Each row below holds a small network's activations on one input, seen along a few directions.
In each table, some parts of the input vary, and every possible input appears once, in random order.
A made-up example of a description, with smaller parts first: one of 5 places around a ring, together with either a single point or one of 11 places around a ring or (one of 2 separate values, together with one of 6 places along a line).
Shared parts are said once, and a part with two or three values counts as separate values.
In the rows, zero is written as 128.

Other details of the inputs vary at random and push rows far along two fixed directions, the same in every table; ignore that.

Table:
row 1: [133  91 139 122 160  93  98 127 111 133 163 153  85 106]
row 2: [ 81 162 133 126 124 143 144 140 158 147 106 105 154 128]
row 3: [ 74 145 141 104 152 109 154 156 138 219 104 116 123 152]
row 4: [163 156  96 143  57 166 128 120 118  94 125 134 148 151]
row 5: [177  56 121 147 153 117 100 105 113  85 153 155  95 100]
row 6: [117 162 141 120 114 139 128 142 127 139 129 125 141 142]
row 7: [133 108 166 115 194  97 118 123 121 115 136 144 112 101]
row 8: [147  93 128 131 149 104 102 122 109 101 157 154  90 107]
row 9: [168 148 119 144  87 181 124 121 148  84 114 113 185 145]
row 10: [173  90 109 142 133 125 119 108 108  91 133 158 104 113]
row 11: [143 142 111 136  78 142 143 115 117  97 137 122 131 140]
row 12: [100 132 109 135 121 140 146 127 150 135 100 115 141 122]
row 13: [133 164 107 148  73 175 126 119 143  71 119 116 166 124]
row 14: [168 140  78 150  68 163 131 116 125 100 108 126 151 148]
row 15: [154  99 154 126 182 114 103 122 127 103 139 147 125 100]
row 16: [105 168 140 116 109 136 123 150 136 165 130 113 150 146]
row 17: [140 157 133 132  97 149 140 118 124  86 133 116 150 135]
row 18: [ 94 143 109 137  92 135 133 131 138 132 130 119 121 126]
row 19: [163  92 156 132 180 115 123 102 116  56 142 146 119  94]
row 20: [163 170 117 137  75 165 126 117 123  77 122 123 169 142]
row 21: [ 95  91 161 107 202  78 149 129 123 163 132 129  89 109]
row 22: [ 75 148 141 101 151 100 157 151 137 215 104 109 125 148]
row 23: [132  88 128 128 153  97 141 113 112 123 142 137  86 111]
row 24: [ 46 136 117 117 130 107 150 148 144 211 116 108 102 132]
row 25: [142  78 141 129 171 115 117 124 132 128 134 135 114 112]
row 26: [123 167 109 128  71 138 139 134 122 144 123 117 139 156]
row 27: [115 144 118 122 121 134 139 140 141 177 103 114 153 150]
row 28: [ 77 136 124 111 132 102 137 154 132 231 122 114 111 150]
row 29: [143 160 123 133 110 157 130 132 142 110 108 118 170 144]
row 30: [110 163 144 115 133 141 140 143 139 156 110 119 152 147]
row 31: [174  91 107 139 132 118 119 100 105  86 134 152 105 110]
row 32: [101 145 154 118 125 132 120 149 138 161 143 109 136 141]
row 33: [175  72 124 139 177 114 110 108 117  74 130 157 112  96]
row 34: [147 156 124 135 100 153 116 130 127  94 129 125 155 136]
row 35: [ 95  85 159 113 173  83 107 144 120 175 171 135  72 115]
Description of these inputs: one of 5 places around a ring, together with either a single point or one of 6 places along a line.
- Change only the place on the line of 6 in row 21. List by row number the other rows that result. => row 3, row 22, row 25, row 27, row 33

Table:
row 36: [ 90 152 134 110  98 116 122 166 120 229 156 112 112 172]
row 37: [ 48 184 159 101 119 120 135 162 142 180 140 108 125 140]
row 38: [157  21 106 142 203  86 109 103 110 112 135 160  56  85]
row 39: [212 153  94 148  76 188 121 105 132  65  92 133 204 152]
row 40: [ 69 154 139 112 165 133 175 149 162 200  79  95 156 146]
row 41: [201 163 118 143  58 187 109 116 124  50 132 125 195 156]
row 42: [ 84 181 187  96 141 128 129 167 138 195 133  96 155 159]
row 43: [ 44 162 135 113 130 113 160 149 159 186 114  90 131 131]
row 44: [209 155 102 151  38 187 108 112 123  60 139 130 177 161]
row 45: [154  27 133 135 212  87 119 101 122 101 127 169  75  79]
row 46: [224 133  59 159  43 185 115 103 120  87 107 138 168 158]
row 47: [ 97 151 130 107 133 111 136 159 138 230 107 115 139 165]
row 48: [209 166  78 142  34 157 178  79  86  45 109 136 145 166]
row 49: [ 91 170 160  99 163 125 141 163 142 210  95 105 167 154]
row 50: [ 70 143 125 113 149 124 170 148 159 206  81 101 145 153]
row 51: [157 165  99 160  74 192 146  95 148  30 101 108 191 117]
row 52: [ 46 136 103 123  94 112 151 143 135 214 125 101 101 136]
row 53: [134  60 140 139 167  84  80 115  92  85 194 177  42  74]
row 54: [129  93 193 129 214  92  91 122 115  54 172 161  82  62]
row 55: [135  70 159 129 184  84  86 121 103  71 189 174  58  65]
row 56: [129  48 135 137 193  76 109 108 117  77 161 155  64  56]
- Describe the family of inputs behind these rows. => either a single point or (one of 4 places along a line, together with one of 5 places around a ring)
- Change only the place on the ring of 5 in row 46. List by row number the other rows that result. => row 36, row 38, row 52, row 53

Table:
row 57: [105  96 161 118 183 100 116 137 141 162 144 115 116 107]
row 58: [101 113 170 106 200  90 139 131 134 141 126 115 124 109]
row 59: [107 149 126 114 121 141 127 165 142 212 113 113 143 172]
row 60: [170 164 116 131 105 163 147 125 127 106  87 131 178 161]
row 61: [180 102 105 139 143 105 129  96 100  71 127 154 111 106]
row 62: [113  99 126 116 160  78 125 127 113 173 138 141  85 116]
row 63: [144 157  99 143  69 172 176 109 130  84  99 107 160 153]
row 64: [163 180  98 134  34 152 119 123 105 100 143 121 148 157]
row 65: [149 118 121 142 160 128 121 107 122  45 117 157 123  83]
row 66: [104 101 166 114 187  97 123 132 140 157 138 117 120 107]
row 67: [ 59 181 119 120 106 139 144 153 153 188  99 109 143 139]
row 68: [147 133 144 139 128 129  87 122 113  44 165 162 112  88]
row 69: [149 146 103 147  73 175 124 127 156 112 116  94 185 151]
row 70: [162  67 113 153 126 136 117 107 124  71 149 140  99 110]
row 71: [172  95 142 136 161 128 118 100 130  59 131 132 143  96]
row 72: [105 161 137 109 126 136 143 156 139 209 102 117 150 168]
row 73: [112  86 117 122 153  84 109 137 115 177 147 137  82 120]
row 74: [ 88 117 175 109 150  95 130 139 111 146 183 131  76 122]
row 75: [164 143  69 147  49 157 130 114 124 118 112 124 154 152]
row 76: [162  71 119 150 128 137 125 101 120  71 146 143 102 105]
row 77: [180  95 103 140 135 108 120  95 104  78 131 156 108 106]
row 78: [ 97 129 192 105 173  93 106 142 124 145 178 118 114 116]
row 79: [ 60 174 115 124 101 142 136 156 154 192 105 109 141 140]
row 80: [103 168 140 105 131 132 151 155 138 204  95 117 152 170]
row 81: [162  78 123 147 133 135 133  97 117  67 141 144 104 104]
row 82: [170 181 137 128  76 168 110 137 114 108 136 131 164 168]
row 83: [ 60 167 110 127  99 143 128 162 156 191 109 107 139 143]
row 84: [127  97 153 113 184 106 112 145 124 177 134 147 106 126]
row 85: [ 81 124 146 116 185  96 125 135 134 143 124 142  97  93]
row 86: [145 150  97 146  61 175 167 108 134  91 105 109 157 152]
- The inputs of row 64 and row 82 match in every part but one. If row 77 is changed in the same way as row 64 into row 82, which row does it become? => row 80
- Describe the family of inputs behind these rows. => one of 5 separate values, together with either a single point or one of 5 places along a line
- A walk changes only the place on the line of 5. It starts at row 63 and steps to row 86. List the rest of the walk in order. => row 81, row 76, row 70
- Change only the choice among 5 separate values in row 58. List by row number the other rows that result. => row 60, row 61, row 63, row 65
